Each row below holds a small network's activations on one input, seen along a few directions.
Each table varies a few parts of the input and shows all the possible inputs, shuffled.
Descriptions start from the smaller parts, as in this example, which fits no table here: one of 6 places along a line, together with either a single point or one of 9 places around a ring or (one of 3 separate values, together with one of 5 places around a ring).
Shared parts are said once, and a part with two or three values counts as separate values.

Other details of the inputs vary at random and push rows far along two fixed directions, the same in every table; ignore that.

A family of inputs:
x1: [ -5   3   2  -9   3   1 -11 -13  -4 -14   8   5  10]
x2: [ -1   2   5   2   0  -8 -17  -5  -1  -5  18   7   1]
x3: [ -9   0  -6   9  -7   1 -18  -9  -5  -1   2   6   7]
x4: [ -1  -5   2  -2  -9  -7  -1 -11   9 -12  16  -6   9]
x5: [ -8  11  -5  -7  -2  -8   1 -16   2  -2  17  -1  -3]
x6: [ -4   0  -6  -5 -14   0  -7 -14   5   0   6  -9   8]
x7: [ -5   3   5  -6   6  -1 -13 -12  -3 -12   7   0  13]
x8: [  7  -9  -3  -6  17  -9   7  26 -16   1 -28   0 -24]
x9: [  6 -18 -15   4   4  -9 -14  11  -9  -1 -11   0 -11]
x10: [  7  -2   5  -1   0  -3 -16  -9  -1 -14  14   3  10]
x11: [-11   4 -12   5  -5   2 -14  -9  -9  -2   2   9   8]
x12: [ -6   2  -5  -5  -2   4 -16  -9  -8  -3   4  -2  16]
x13: [ -9   6   6   7  -7 -12 -17  -6  -5  -2   2   8   6]
x14: [12 31 26 11  4 45 23 12  3 -4  7  8 12]
x15: [ -5  -4  -9  -5   5 -24   0   5  -1   2 -16  -8 -14]
x16: [-10   5   3  -3  -6 -10  -5 -14  10  -1  14  -2  -3]
x17: [  9 -23  -2 -13  12   6  -1  24  -7   0 -29 -10 -18]
x18: [-11   4  -9   7  -2   0 -16  -8  -8  -1   2   5  11]
x19: [-10  13  -7   1 -10 -14  -1 -12   2   1   4   4   2]
x20: [ 15 -24 -10 -11   8  -3  -9  18 -10  -2 -17  -8 -13]
x21: [ -6  -4 -13  12 -17  -6  -4  -7   4   0  10  -2   6]
x22: [-11   6 -16   6  -8  -4  -5 -13   3   3   4  -4   6]
x23: [15 29 26 28 -4 29 14 27  5  7  0 13  5]
x24: [  4  29  14  27 -14  41  24  12  17  11  -1   3   6]
x25: [-12   8   2  -6   3  -4 -12  -9  -4  -4  12  10   2]
x26: [  0 -13  -5  -5   4 -21   4  13   2   3 -24  -8 -24]
x27: [  9 -18   5   3   6 -12  -1 -18   0  16   7   9  13]
x28: [ 18   4  33  12  16  38  35  59   8   7 -19   2 -23]
x29: [ 19 -21 -11 -11   6   0   9  24   2   3 -23 -17 -22]
x30: [ -6   3 -21   1  -8  -5   0 -14  -4   1   3  -2  -1]
x31: [ -3  -2   9  -5   1   0 -15 -13   0 -13   8   1  10]
x32: [-10   6 -19   3 -11  -2  -3 -14   2   1   4   1   3]
x33: [  0   5  -1   0  -6 -12  -6 -10   9  -1  20  -1  -4]
x34: [ -1   0 -11  -9  -2   3 -11  -9 -14  -4   4   0   9]
x35: [ 6 32 12 24 -4 46 20 16 -2  7  1 12 10]
x36: [ -6   5 -13  -9 -11   2  -3 -15   2  -1   6  -5   9]
x37: [ -6  -7   1 -10  17 -10  -8   9  -5  -2  -6  -1 -13]
x38: [ -6   3  -1  10 -16 -18  -3  -5   4  -1  10   0   5]
x39: [  5 -12   0 -15  24  -3   8  24 -11  -1 -18  -2 -29]
x40: [ 6 41 17 21 -9 30 32 13  8 10  3  6  4]
x41: [ -3   0   3  -6  -6  -4  -4 -18  11 -10   9  -6   6]
x42: [-11  11   2   6  -1 -12 -14  -6  -8  -1   3   7   9]
x43: [  1   8  -4   9 -13 -18  -7  -8   4   1  10   1   1]
x44: [ -6  -6  -7  13 -11  -2 -15  -2  -7  -3   8   6  11]
x45: [  6  27  30  30 -10  30  17  27   5   5   4  13  11]
x46: [ -8  -1   2   1  -9 -12  -2  -7   9  -3  20  -2   0]
x47: [  3 -19 -12 -18  11   0  -4  15 -12  -2 -23  -5 -12]
x48: [  8 -15  -1 -17  20  -3  15  17   6  -6 -25 -17 -21]
x49: [ -1   2 -16 -11  -8  -1   0 -15  -4  -1   6  -8   4]
x50: [-10   3   9  -2   0  -5 -16  -9   0  -4  12   6   1]
x51: [ 14  28  10  30 -14  39  23  15  16  11   5   4   6]
x52: [-11   6  -5 -10  -1 -10  -1 -13   6  -2  10   0  -7]
x53: [-10  11  -1   3  -4 -10 -12  -7  -9  -2   3  12   6]
x54: [  9 -29   2 -13  26  -4  21  10  -4  19 -30   4 -14]
x55: [ 12 -34   9  -8  24  -6  17  11   0  20 -30   0 -14]
x56: [ -1   6  -5 -10  -2  -3   3 -20   2 -11  12  -5   5]
x57: [  1 -26   0 -10  22 -16   6  -8  -4  18 -16   1   2]
x58: [  7 -27 -13 -12  -1  -8   6  17   1  -1 -15 -17 -14]
x59: [ -6   5 -11  -6  -8   0  -5 -14   3   0   6 -10  12]
x60: [-12  10  -1  -5   0 -10  -3 -13   8   0  14  -4   0]
x61: [  8 -15  -5 -20  17  -2  17  16   5  -7 -24 -12 -24]
x62: [ -1  -7   8  -1  -3  -3 -12  -6  -1 -15  15   2  13]
x63: [  2 -10   0  -6  10  -8   7 -24  -8  15   4   9  12]
x64: [ 14 -40   8  -4  20  -9  20  18  -1  17 -23   0 -11]
x65: [19 27 25 16 -6 38 26 12 21 -1 11  0  8]
x66: [ -2  -8  -2   1 -11   2 -15  -3  -6  -5  11   0  15]
Description of these inputs: one of 6 places along a line, together with either a single point or (one of 2 separate values, together with one of 5 places around a ring).
The inputs of x3 and x18 match in every part but the place on the line of 6. If x13 is changed in the same way as x3 into x18, which row does it become?
> x42
The inputs of x54 and x63 match in every part but the place on the line of 6. If x61 is changed in the same way as x54 into x63, which row does it become?
> x56
Which other rows does x59 become when the choice among 2 separate values takes its other values? List them by row number.
> x12
Which other rows agree with x10 in the place on the line of 6? List them by row number.
> x2, x9, x20, x23, x27, x29, x33, x43, x51, x65
Which other rows does x31 become when the place on the line of 6 takes its other values? List them by row number.
> x1, x7, x10, x14, x62

A family of inputs:
x67: [  7 -20  -1  -3  12  -3   6  26  -1   8 -28  -9 -16]
x68: [ -1 -17 -19 -12  -1 -28 -13 -19  -5   0   1  -6   0]
x69: [  8 -16  -1  -4  16  -1   6  23  -9   5 -25   2 -20]
x70: [ -7   4  -4   1 -14  -5  -9 -25  -2  -1  18   2  21]
x71: [-10  -4  -5 -12  -2 -11 -12 -22  -4  -7  12  -3  13]
x72: [  7  -5   9  -4  16  15  10  20  -1   1 -12  -1  -9]
x73: [  6  -3 -16  -2  -2   0   6  34   0  -7 -24 -16 -29]
x74: [11 37 40 29 -7 58 30 23 19  8  0 10 16]
x75: [  9  -7   6   8   8   4   9  26  -5   4 -15   2  -9]
x76: [ -5 -21 -17  -7   1 -21 -21 -12  -9  -1   4  -2   1]
x77: [  6 -17  -7  -8  15  -5  18  18   1   8 -26  -2 -23]
x78: [  5  -3 -14  -6  -1   2   3  29   1 -12 -21 -16 -31]
x79: [ -3  18   6   0  -7   5  -1 -24   5  -1  22   3  20]
x80: [  7  -4  11  -1  17   4   8  25  -5  -2 -15   1 -12]
x81: [ -7   1  -4  -1  -9 -11  -7 -26   6  -5  20   2  14]
x82: [14  9 17 13  0 27 17 27  1 10 -7  7 -1]
x83: [ -4 -18 -10 -11   1 -23 -24 -14 -11  -8   7   2   0]
x84: [  8 -15  -1  -2  19  -6   7  28 -11   3 -30   1 -22]
x85: [ -9  26   6  13 -17  17  -1 -26   3   4  24  12  31]
x86: [11 40 42 23 -2 60 33 27 18  9 -1  9 15]
x87: [ -8  -2  -6   3 -10 -19  -8 -22   3   2  17   0   9]
x88: [ -5  14   2  11 -16   3   1 -22   9   3  23   6  21]
x89: [11 18 25  6  7 34 19 24  3  3 -3  9  0]
x90: [  3  -1 -13 -10   6   2   5  33   1 -14 -23 -16 -33]
x91: [ -4  10   6   4 -11   9  -2 -19   3  -3  18   3  20]
x92: [ -8 -17 -18  -8   4 -21 -22 -17 -11   0   3   3   1]
x93: [-13  57   4  28 -35  32  -2 -10  10  -3  31   8  24]
x94: [ 14 -21  -4 -13  17  -4  13  16   1   1 -24 -11 -21]
x95: [ -7 -15 -10  -9  -3 -28 -14 -21   1  -4   9  -5  -4]
x96: [-13 -18 -14  -8   1 -27 -21 -16  -9   0  -6  -1   1]
x97: [-10 -12  -8 -15   2 -30 -13 -21  -1  -5  10  -6  -3]
x98: [ -5  -1 -12  -4  -4 -17 -10 -26  -5   3   9   2   9]
x99: [ -5  21   9   3 -10   7   1 -22   9  -1  27   7  19]
x100: [ -4  11  10  11  -8   1 -12 -14  -2  -7  19  10  18]
x101: [  4 -11   0  -3  14  -3  20  19   3  10 -22  -6 -21]
x102: [ -5 -17 -10  -8   3 -15 -21 -17  -7  -6   8  -1   2]
The inputs of x91 and x71 match in every part but one. If x83 is changed in the same way as x91 into x71, which row does it become?
> x89
Describe the family of inputs behind these rows.
> one of 4 places along a line, together with either a single point or one of 8 places along a line
Which other rows agree with x85 in the place on the line of 4? List them by row number.
> x69, x77, x84, x92, x93, x96, x98, x101
A walk changes only the place on the line of 4. It starts at x90 and steps to x78. List the rest of the walk in order.
> x73, x93
Which other rows agree with x68 in the place on the line of 4? List them by row number.
> x67, x70, x73, x75, x76, x82, x87, x88

A family of inputs:
x103: [ 10   5   9  15  -4  15  14  34  12   0 -21  -4 -18]
x104: [  3  38   8  18  -4  44  24  26   6   7 -10   5  -4]
x105: [-19 -11 -26 -27   3 -41 -33 -24  -9 -23   8  -8  -9]
x106: [ -3  15  12   2 -15   8  -9 -39   9  -4  45   7  35]
x107: [ 13 -11 -19 -10   9  -2   6  30 -12  -1 -30 -11 -30]
x108: [-11 -10 -28  -7 -11 -45 -30 -20 -12 -13  12  -2  -9]
x109: [  9  30  15  26 -11  53  24  27  11   5  -9  -1   7]
x110: [ -5   5  -1   7  -9 -21  -9 -32  -2   4  27  10  15]
x111: [  3  10  16  -3   7  25  19  28   9  -5 -18  -8 -16]
x112: [ 10 -28   9  -4  28   1 -15  41 -27  -5 -34  10 -17]
x113: [-15  22  15  18 -20  -2  -3 -32  11  10  30  15  34]
x114: [ 12 -30   0  -2  15 -14  13  22   4  10 -27 -10 -19]
x115: [ -9  35  -5  22 -33  25 -11 -22   2  -5  38   6  32]
x116: [ -7 -36   2 -11  18 -33 -43 -25 -29  -2   4  20  19]
x117: [ -5 -37 -33 -18   0 -39 -23 -29 -13  -2   5  -6   6]
x118: [-16  15   2  10 -17   4  -5 -40   5   8  21  12  35]
x119: [ -8  15  14   3 -14   8  -9 -39  14  -4  36   6  38]
x120: [ 19 -21   4 -22  25  -5  20  19  -2   0 -20  -7 -25]
x121: [ -8  18   3  14 -23  10  -9 -40   8   8  30   8  42]
x122: [-11 -17 -27 -26   1 -42 -32 -24 -13 -27  12  -8 -10]
x123: [10 32 29 17 -5 51 22 25 19 -6  2 -5  5]
x124: [ 12 -20  -6 -18  12   2   3  29  -2 -11 -18 -16 -32]
x125: [  7 -19 -11 -14  22  -4  17  17  -7  14 -32  -5 -22]
x126: [-18  46   7  25 -25   9  -8 -19   8  -2  36  15  23]
x127: [  0 -14 -14  -8   8   0   7  29  -6   2 -36 -13 -23]
x128: [ 15 -25 -12 -12  20  -6  18  15 -10  10 -28  -5 -23]
x129: [ -1 -24 -10 -10  12 -22   2  33  -3   0 -36 -14 -35]
x130: [ 9 36 34 27  2 41 39 20 16 23  1 12  3]
x131: [-15 -30 -11 -28   9 -41 -20 -33  -5  -7   4  -7   3]
x132: [ 18  -8  15  10   5  13  26  23   8  15 -11   2 -11]
x133: [ 14  34  22  32 -15  45  26  35  14   6   5   3   0]
x134: [-13 -14 -11 -25  10 -35 -20 -35  -4  -7  13  -2   3]
The inputs of x117 and x115 match in every part but one. If x134 is changed in the same way as x117 into x115, which row does it become?
> x105
Describe the family of inputs behind these rows.
> one of 2 separate values, together with either a single point or (one of 3 separate values, together with one of 5 places around a ring)
Which other rows does x115 become when the choice among 3 separate values takes its other values? List them by row number.
> x124, x133
Which other rows does x132 become when the choice among 3 separate values takes its other values? List them by row number.
> x106, x117
A walk changes only the place on the ring of 5. It starts at x104 and steps to x127. List the rest of the walk in order.
> x109, x115, x107
A walk changes only the place on the ring of 5. It starts at x114 and steps to x132. List the rest of the walk in order.
> x110, x130, x113
